Each row has a name. Each piece below is followed by the name of the row it came from, unless a question asks for something else. Each question is about the rows just above it.

-29	73	102	-25	-109	62	-99	-11	-98  taz
-2	-8	76	-121	-79	51	-7	-63	17  lemiv
-74	20	-110	16	116	-5	-7	-7	-52  midat
-110	-5	116	-52	15	-74	-7	20	-7  muz
Put -110	-74	-52	-7	-7	-5	16	20	116 back in order: which row is it?
midat
The entry that follows -99:
-11

-42	5	62	59	46	-32	-7	-2	18	-28	-2	-26	-4	-84  fet
15	66	6	-53	-5	-25	-77	55	88	22	59	9	-46	29  taz
-34	63	-46	9	-27	-31	46	70	20	-41	69	-52	73	18  mude
64	-3	-28	1	-20	68	5	18	17	-80	-81	-8	33	-46  Vub
-9	-26	-42	46	-2	59	-32	-7	18	62	5	-28	-2	60  Las
68	17	-28	-8	-3	19	-81	5	-20	64	1	33	-80	-46  muz
-42	5	62	59	46	-32	-7	-2	18	-28	-2	-26	-10	60  Ver
62	-2	59	-32	-2	18	-10	-42	-26	-7	-28	46	60	5 is which row reordered?
Ver
Put -81	-80	-46	-28	-20	-8	-3	1	5	17	19	33	64	68 back in order: which row is it?
muz

-25	20	23	-19	-28	-69	3	-35	42	-4	-67	-34	-17	26 = muz
36	-12	20	51	3	6	12	3	4	40	-53	-35	-3	89 = Vub
-69	42	-67	-16	23	-25	-28	26	3	-4	-19	-34	-35	20 = fet
The entry that follows 4:
40
find: -25	20	23	-19	-28	-69	3	-35	42	-4	-67	-34	-17	26
muz
Put -69	3	-35	42	-4	-67	-34	-17	26	-25	20	23	-19	-28 back in order: which row is it?
muz

1	50	90	107	105	91	61	15	-34	-69	-103	-112	-103	-71	-39	14	57	88	109	107	91	44	4	-40	-73	-106	-109	-101	-71	-29	20	63	99	115	110	83	49	-2	-46	-82	-106	-114	-91	-64	-14	23 -> fet
-67	-17	33	67	93	107	104	76	34	-4	-55	-92	-106	-107	-94	-55	-11	30	73	100	113	92	69	28	-14	-62	-92	-111	-112	-87	-50	-6	45	86	107	114	99	63	24	-23	-67	-102	-102	-104	-78	-45 -> Vub
68	102	112	105	77	39	-10	-55	-87	-107	-112	-89	-55	-6	33	108	105	106	100	73	35	-21	-65	-96	-106	-111	-84	-53	-5	39	81	102	105	100	67	24	-20	-65	-96	-106	-106	-81	-42	1	54	83 -> Las
-65	-95	-109	-107	-80	-39	10	44	83	110	110	91	57	21	-29	-71	-97	-114	-105	-70	-34	12	57	91	110	104	90	51	7	-41	-79	-108	-107	-93	-71	-21	22	63	96	109	106	88	49	-5	-53	-86 -> ruvi
65	100	112	106	81	42	-5	-49	-85	-105	-111	-92	-61	-9	30	73	103	110	101	75	38	-18	-61	-92	-104	-111	-87	-54	-12	34	76	101	117	101	73	30	-16	-60	-96	-105	-103	-84	-46	-4	50	81 -> taz
-4	47	89	107	108	93	64	14	-30	-63	-99	-112	-103	-77	-42	8	53	86	106	105	95	45	7	-39	-71	-105	-109	-102	-74	-34	16	56	96	116	109	86	56	2	-43	-77	-105	-113	-90	-67	-21	20 -> rog
108	89	39	2	-45	-85	-111	-110	-89	-64	-17	31	72	111	115	104	83	32	-14	-51	-87	-108	-111	-92	-48	-11	40	76	102	111	96	70	34	-16	-64	-92	-109	-104	-86	-43	-3	48	79	102	112	96 -> komag
70	28	-32	-68	-98	-111	-105	-83	-40	4	56	88	107	117	99	60	18	-35	-77	-97	-107	-101	-77	-36	18	58	91	107	108	87	46	5	-39	-83	-107	-106	-97	-66	-25	23	65	101	109	103	79	43 -> muz
-106	-109	-90	-66	-21	28	74	93	107	109	75	33	-8	-49	-90	-107	-107	-90	-57	-8	38	71	101	110	100	71	31	-18	-58	-93	-108	-111	-83	-42	-4	49	84	102	112	96	65	23	-18	-69	-102	-115 -> midat
108	116	89	67	20	-28	-72	-98	-110	-104	-78	-36	6	59	91	107	113	88	55	14	-32	-79	-107	-113	-96	-75	-30	13	57	91	108	106	90	51	6	-40	-79	-104	-112	-94	-64	-23	19	62	101	108 -> Ver
4	-41	-87	-110	-109	-95	-61	-21	28	71	101	112	102	83	39	-9	-49	-90	-110	-106	-87	-56	-6	35	78	99	113	98	70	30	-22	-63	-93	-110	-110	-79	-48	0	41	83	104	116	96	62	18	-27 -> lemiv
-107	-79	-36	1	45	88	112	105	87	65	11	-35	-71	-99	-114	-100	-75	-37	11	54	93	100	105	85	53	5	-38	-78	-108	-111	-98	-73	-25	26	62	99	115	103	86	46	0	-46	-72	-106	-108	-96 -> mude
Where do -106	-109	-90	-66	-21	28	74	93	107	109	75	33	-8	-49	-90	-107	-107	-90	-57	-8	38	71	101	110	100	71	31	-18	-58	-93	-108	-111	-83	-42	-4	49	84	102	112	96	65	23	-18	-69	-102	-115 appear?
midat
The entry that follows -50:
-6
Where do -67	-17	33	67	93	107	104	76	34	-4	-55	-92	-106	-107	-94	-55	-11	30	73	100	113	92	69	28	-14	-62	-92	-111	-112	-87	-50	-6	45	86	107	114	99	63	24	-23	-67	-102	-102	-104	-78	-45 appear?
Vub

85	25	34	5	2	5	74	18	1	5	11	43	20	7	19	33	36	15 -> midat
6	3	4	1	2	1	5	2	6	1	5	5	3	3	2	6	3	2 -> rog
3	5	6	2	6	6	3	1	1	2	5	2	2	3	3	1	4	6 -> taz
find: 85	25	34	5	2	5	74	18	1	5	11	43	20	7	19	33	36	15
midat
The entry that follows 19:
33
find: 3	5	6	2	6	6	3	1	1	2	5	2	2	3	3	1	4	6
taz
Which row holds these entries in another order? 3	2	5	3	2	4	1	6	1	2	5	1	5	2	3	6	6	3
rog
What comes right after 7 in the named rows?
19
2	5	74	18	1	5	11	43	20	7	19	33	36	15	85	25	34	5 is which row reordered?
midat

93	-28	77	-65	31	61	-60	51	58 : fet
94	107	37	-114	8	70	-18	16	82 : taz
53	73	60	-72	-87	32	7	-23	111 : Las
106	-12	21	-71	24	65	-66	61	4 : Vub
Which row holds these entries in another order? 4	106	-12	21	-71	24	65	-66	61
Vub
The entry that follows 65:
-66
Right after 106 comes
-12

-5	41	-22	6	68	-40	6	-25	107	-46	14	-18	11	-87	26	-12	-19	-82	6	-16	4	-35	37	71 = Las
1	30	7	2	-24	-29	-17	-20	-44	76	13	16	-15	27	20	-17	3	-10	13	-16	50	75	-6	-59 = rog
13	-23	-4	12	46	0	12	10	63	-83	9	0	18	-22	-42	15	-27	1	-24	7	-53	-22	26	87 = lemiv
Right after 76 comes
13
Right after 9 comes
0

0	-2	0	1	0	0	1	0	0	-1	0	1	0	0	-1	0	1	-1	-1	1	0	1	0	0	0	0	1	2	0	69	0	0	1	0	-1	0	0	1	0	0	0	0	0	0	0	-1	-1	0	0	0	-1	0	0	1	1	0	-1 -> mude
2	-48	42	63	-10	37	-14	10	-4	59	-10	12	-71	-8	16	-25	40	32	8	-29	-9	-67	36	-3	24	27	-31	-21	-19	19	-20	18	-1	-8	31	-56	50	76	-5	58	73	-20	13	-6	65	62	54	-29	-11	23	9	6	69	-6	-12	79	-18 -> fet
-6	-27	22	39	12	5	-11	4	-1	35	-1	-7	-35	-27	6	-3	28	18	14	-24	-42	-56	8	8	22	18	3	-2	4	26	-7	-8	17	-1	34	-28	53	57	23	17	58	-37	-4	-29	33	51	9	33	-9	30	-20	-16	68	25	-21	75	-3 -> Ver
2	-48	42	63	-10	37	-14	10	-4	59	-10	12	-71	-8	52	-25	40	32	8	-29	-27	-67	36	-3	24	27	-31	0	-26	19	-20	18	-1	-8	31	-56	50	76	44	58	73	-20	-8	4	65	62	54	-29	-11	23	9	6	69	-6	-12	79	-18 -> rog
-15	-4	-2	-19	9	-2	-8	15	8	-15	-3	28	-1	-2	3	20	2	-3	-17	-24	5	57	-14	-5	11	-38	-3	-1	-14	7	-18	-28	-8	-19	-1	7	0	-1	-2	5	-18	5	12	-6	7	10	-2	3	4	-5	-16	3	-15	-4	7	0	-17 -> Las
-27	0	0	-36	15	-11	-16	20	13	-29	-10	46	-1	2	16	41	-5	-7	-28	-45	7	-19	-25	-9	27	-68	-4	-6	-17	12	-39	-52	-17	-35	-3	10	-2	-3	-3	10	-33	9	21	-12	9	10	-4	-1	-3	-7	-27	2	-24	-9	15	0	-25 -> midat
0	-1	0	-1	0	1	-2	0	0	0	0	1	0	0	0	0	1	0	0	0	0	-1	1	0	1	0	0	-1	0	0	1	1	-1	0	0	0	-1	1	1	0	1	0	0	0	0	0	0	0	0	1	0	-1	-1	0	2	-1	-1 -> muz
-7	-33	0	14	12	2	4	1	1	-8	4	25	2	2	-5	13	13	-3	2	9	9	12	8	3	13	-2	-4	37	4	-2	-3	-11	12	-1	-8	0	15	12	15	0	6	-9	-6	-22	2	2	-11	-14	-3	6	-18	2	0	21	14	12	-17 -> ruvi
The row with -6	-27	22	39	12	5	-11	4	-1	35	-1	-7	-35	-27	6	-3	28	18	14	-24	-42	-56	8	8	22	18	3	-2	4	26	-7	-8	17	-1	34	-28	53	57	23	17	58	-37	-4	-29	33	51	9	33	-9	30	-20	-16	68	25	-21	75	-3 is
Ver
find: 0	-1	0	-1	0	1	-2	0	0	0	0	1	0	0	0	0	1	0	0	0	0	-1	1	0	1	0	0	-1	0	0	1	1	-1	0	0	0	-1	1	1	0	1	0	0	0	0	0	0	0	0	1	0	-1	-1	0	2	-1	-1
muz
Which row holds these entries in another order? -1	0	-2	0	1	0	0	1	0	0	-1	0	1	0	0	-1	0	1	-1	-1	1	0	1	0	0	0	0	1	2	0	69	0	0	1	0	-1	0	0	1	0	0	0	0	0	0	0	-1	-1	0	0	0	-1	0	0	1	1	0
mude
What comes right after 68 in the named rows?
25
The entry that follows -36:
15

-24	-20	23	72	3	-2	-9	-18	33 -> komag
-7	-29	-37	7	43	-24	40	-34	4 -> ruvi
-42	54	8	0	-4	95	-1	6	5 -> midat
What comes right after 3 in the named rows?
-2
What comes right after -9 in the named rows?
-18
What comes right after 40 in the named rows?
-34
The entry that follows 6:
5
Which row holds these entries in another order? -42	6	95	54	-4	8	5	0	-1
midat
Right after -1 comes
6

59	49	51	40	11	-30 -> Las
48	24	-27	-22	19	13 -> Vub
11	-43	-9	60	-10	18 -> taz
19	38	-4	-35	4	18 -> komag
59	31	51	-17	11	-30 -> lemiv
11	-43	-9	60	30	18 -> fet
59	49	51	-17	11	-30 -> ruvi
23	25	-11	-32	12	26 -> muz
-59	-49	-66	102	61	0 -> rog
Right after -10 comes
18
find: 23	25	-11	-32	12	26
muz
The entry that follows -4:
-35
Put 13	48	24	-27	-22	19 back in order: which row is it?
Vub

13	2	9	-75	4	-8	14	-18	-36	-11	-1	5	21	-24	-3	-27	15	21	-7	8	-44	-24	4	-13	16	12	-20	-19	-30	-12	-26	-86	14	-6	-5	-32	-35 -> lemiv
-75	13	12	-26	-20	-19	-13	-18	14	16	-24	-8	2	-86	-5	-12	-27	4	-36	15	-44	-12	-3	5	21	-7	-32	9	-6	14	-30	4	-35	-24	21	8	-1 -> mude
15	-5	33	-54	16	35	33	40	-34	11	3	19	30	-4	20	-10	11	29	27	55	-18	-42	31	-54	-2	25	-29	-3	-49	-19	-42	-103	30	5	-11	21	-49 -> fet
Put 21	31	-34	-2	-4	11	-49	-42	-10	-3	-54	33	15	40	-42	33	-29	5	19	-103	27	30	20	55	-54	-49	-19	11	-5	30	-18	29	25	35	3	-11	16 back in order: which row is it?
fet
-86	-75	-44	-36	-35	-32	-30	-27	-26	-24	-24	-20	-19	-18	-13	-12	-11	-8	-7	-6	-5	-3	-1	2	4	4	5	8	9	12	13	14	14	15	16	21	21 is which row reordered?
lemiv
Put -86	-75	-44	-36	-35	-32	-30	-27	-26	-24	-24	-20	-19	-18	-13	-12	-12	-8	-7	-6	-5	-3	-1	2	4	4	5	8	9	12	13	14	14	15	16	21	21 back in order: which row is it?
mude
The entry that follows -34:
11

-22	18	-46	15	77	20	-22  Las
81	-31	69	67	-5	-54	-57  midat
-10	-61	-31	-37	76	28	-23  rog
-22	18	34	15	-7	20	-22  Ver
Right after 76 comes
28
-22	-22	18	-46	15	77	20 is which row reordered?
Las

7	-46	4	20	13	30	46	32	-14	-39	-46	-5	22	-8	-18	1	22	-22	16	11	-1	-7	37	10	-2	10	37	5	20	-18	-21	-22	-46	13	-1	3	14	13	80	36	41	4	16	-49	17	38	-40	-30	34	-16	1	73	-36	3	-74	27	-58 : fet
-66	44	8	24	-9	3	-15	-24	-61	32	-8	10	6	8	-30	-63	-17	-52	17	-52	-9	26	-4	-20	-39	-17	-28	-1	-14	39	24	-40	5	35	-15	-25	-33	-3	-65	0	-76	-1	9	10	1	-50	38	7	-21	-42	10	1	31	-24	-5	-9	16 : Vub
-57	40	-1	26	-5	-3	-7	-22	-51	25	8	21	24	22	-36	-49	-29	-44	9	-34	-18	38	-2	-14	-36	-22	-33	-9	-25	46	24	-34	11	36	-10	-30	-39	-7	-79	2	-74	2	6	13	-3	-49	44	13	-19	-48	31	-4	28	-25	4	5	19 : Ver
26	-24	35	24	10	38	24	-9	-76	31	1	1	-17	-20	17	10	-4	-14	-15	32	0	7	-42	39	-50	-2	-52	-9	5	10	-65	-24	-1	-8	-17	-39	9	3	-66	-28	16	-63	-40	8	26	-52	-1	-15	8	-21	-25	-61	35	44	-30	-9	-33 : mude
0	-35	7	22	17	32	44	30	-7	-40	-47	-13	20	1	-8	9	18	-20	17	13	-4	-17	40	9	5	8	21	8	29	-25	-22	-21	-49	14	-7	13	13	14	80	31	50	4	14	-46	19	39	-39	-28	36	-10	-4	76	-34	8	-71	32	-60 : muz
-2	-37	5	21	18	31	43	29	-10	-39	-46	-13	20	0	-9	8	19	-21	18	13	-2	-15	40	9	3	8	24	7	27	-25	-24	-22	-50	14	-7	10	11	14	80	32	50	5	15	-46	18	37	-38	-27	36	-9	-7	75	-36	9	-71	31	-58 : rog
46	34	-4	-13	-12	-16	-20	-33	34	-7	69	33	-23	2	33	12	-45	25	-35	40	-28	1	-72	-16	0	6	-23	-43	-14	35	-2	4	39	14	-15	-15	0	-12	-86	-49	19	18	-4	9	-17	-29	39	40	-44	22	28	-25	-16	21	42	-1	35 : komag
-6	-35	17	-4	-27	12	14	0	-50	11	-25	22	5	-54	-47	-71	48	-38	19	-58	54	14	-15	-11	-23	28	90	-6	-3	-3	8	-15	28	-7	34	-6	-12	25	66	-7	-37	-10	10	-37	22	1	-16	0	5	-16	-28	44	9	-4	-23	-43	-13 : Las
16	-23	-27	-25	15	-28	-14	29	52	11	4	-35	-18	16	33	76	9	64	-14	31	-9	-7	39	33	37	-22	-26	35	-7	-27	-2	61	-17	-49	10	14	34	-24	2	35	24	-11	-15	48	-18	32	-23	-20	20	29	5	-89	9	-10	31	9	17 : taz
Put 8	38	1	-28	-25	9	-15	-61	-52	-30	-40	-21	24	-1	-52	24	-76	-20	-65	35	-24	-63	-8	3	10	-1	-39	-50	1	5	-33	-9	10	-17	-4	39	-9	16	31	-15	10	-14	8	-3	0	17	26	-66	-24	-17	44	-5	7	32	-9	6	-42 back in order: which row is it?
Vub
find: 16	-23	-27	-25	15	-28	-14	29	52	11	4	-35	-18	16	33	76	9	64	-14	31	-9	-7	39	33	37	-22	-26	35	-7	-27	-2	61	-17	-49	10	14	34	-24	2	35	24	-11	-15	48	-18	32	-23	-20	20	29	5	-89	9	-10	31	9	17
taz
What comes right after -89 in the named rows?
9
find: -66	44	8	24	-9	3	-15	-24	-61	32	-8	10	6	8	-30	-63	-17	-52	17	-52	-9	26	-4	-20	-39	-17	-28	-1	-14	39	24	-40	5	35	-15	-25	-33	-3	-65	0	-76	-1	9	10	1	-50	38	7	-21	-42	10	1	31	-24	-5	-9	16
Vub
find: 26	-24	35	24	10	38	24	-9	-76	31	1	1	-17	-20	17	10	-4	-14	-15	32	0	7	-42	39	-50	-2	-52	-9	5	10	-65	-24	-1	-8	-17	-39	9	3	-66	-28	16	-63	-40	8	26	-52	-1	-15	8	-21	-25	-61	35	44	-30	-9	-33
mude
What comes right after 43 in the named rows?
29
-6	-35	17	-4	-27	12	14	0	-50	11	-25	22	5	-54	-47	-71	48	-38	19	-58	54	14	-15	-11	-23	28	90	-6	-3	-3	8	-15	28	-7	34	-6	-12	25	66	-7	-37	-10	10	-37	22	1	-16	0	5	-16	-28	44	9	-4	-23	-43	-13 is in which row?
Las

29	-10	42	0	87	5	-16	-18	-36	-19	24	-11	-15	83	-26	14	-10	-80	3	-64	-25	12	16	-43	-35	-10	26	-37	-59	2	11	35	-33 -> muz
83	86	-10	29	3	5	24	-18	-10	12	0	-37	16	-26	2	42	35	-80	-35	-25	26	-64	-36	-43	-15	-59	-19	-10	-33	11	-16	14	-11 -> Vub
-10	-19	3	29	35	-36	-33	26	-26	-15	-10	-16	-25	-18	83	5	24	-35	0	17	-43	14	11	-80	-64	12	86	-37	-59	-11	-10	2	42 -> rog
Which row holds -10	-19	3	29	35	-36	-33	26	-26	-15	-10	-16	-25	-18	83	5	24	-35	0	17	-43	14	11	-80	-64	12	86	-37	-59	-11	-10	2	42?
rog
Which row holds these entries in another order? -11	14	-16	11	-33	-10	-19	-59	-15	-43	-36	-64	26	-25	-35	-80	35	42	2	-26	16	-37	0	12	-10	-18	24	5	3	29	-10	86	83
Vub
Which row holds these entries in another order? -80	-64	-59	-43	-37	-36	-35	-33	-26	-25	-19	-18	-16	-15	-11	-10	-10	-10	0	2	3	5	11	12	14	16	24	26	29	35	42	83	86
Vub
Put -16	14	-11	83	86	-10	29	3	5	24	-18	-10	12	0	-37	16	-26	2	42	35	-80	-35	-25	26	-64	-36	-43	-15	-59	-19	-10	-33	11 back in order: which row is it?
Vub
Put 42	2	-10	-11	-59	-37	86	12	-64	-80	11	14	-43	17	0	-35	24	5	83	-18	-25	-16	-10	-15	-26	26	-33	-36	35	29	3	-19	-10 back in order: which row is it?
rog
Where do 29	-10	42	0	87	5	-16	-18	-36	-19	24	-11	-15	83	-26	14	-10	-80	3	-64	-25	12	16	-43	-35	-10	26	-37	-59	2	11	35	-33 appear?
muz

21	3	32	-56	8	-13	7	-61	-79	55	-71	-32	-24	-47	27	10	9	33	-1	-73  fet
-90	18	-37	-68	-21	56	-110	-63	-50	-113	75	-12	45	-30	-23	-76	40	19	71	-57  Ver
71	45	56	75	-68	-57	-110	-90	40	-113	-30	-22	-50	-76	-12	-21	18	-63	19	-37  muz
-110	45	-68	-37	-30	-76	71	-12	-90	19	-21	40	75	-23	-57	-50	-113	-64	56	18  midat
73	19	42	-40	-61	-48	-5	-23	-3	-32	-36	2	-28	-43	44	-41	89	52	-92	-32  komag
Put 18	56	-64	-113	-50	-57	-23	75	40	-21	19	-90	-12	71	-76	-30	-37	-68	45	-110 back in order: which row is it?
midat
The entry that follows 10:
9
Put -113	-110	-90	-76	-68	-63	-57	-50	-37	-30	-23	-21	-12	18	19	40	45	56	71	75 back in order: which row is it?
Ver
find: 73	19	42	-40	-61	-48	-5	-23	-3	-32	-36	2	-28	-43	44	-41	89	52	-92	-32
komag

-64	29	36	-57 -> Vub
-36	117	-26	-65 -> lemiv
-59	116	36	-57 -> komag
-65	-36	117	-26 is which row reordered?
lemiv
Right after 117 comes
-26
The entry that follows 116:
36

115	-115	-4	36	-59	90	5	-67	26	-41 : fet
-46	-19	48	29	-58	0	4	13	0	-40 : Ver
-40	-62	6	34	2	-106	26	103	84	20 : taz
-53	-51	-9	19	34	-21	12	-9	26	19 : rog
4	-80	-52	4	-20	-68	91	120	-8	4 : Vub
-41	-67	5	35	-4	-115	26	115	90	19 : komag
8	53	46	33	57	66	19	-94	-24	20 : midat
9	59	68	-1	-61	57	-63	-10	-5	-30 : mude
31	25	4	-9	25	29	37	-100	19	11 : muz
What comes right after -10 in the named rows?
-5
-115	-67	-41	-4	5	19	26	35	90	115 is which row reordered?
komag
What comes right after 66 in the named rows?
19
Which row holds these entries in another order? 115	90	19	-41	-67	5	35	-4	-115	26
komag
What comes right after -58 in the named rows?
0

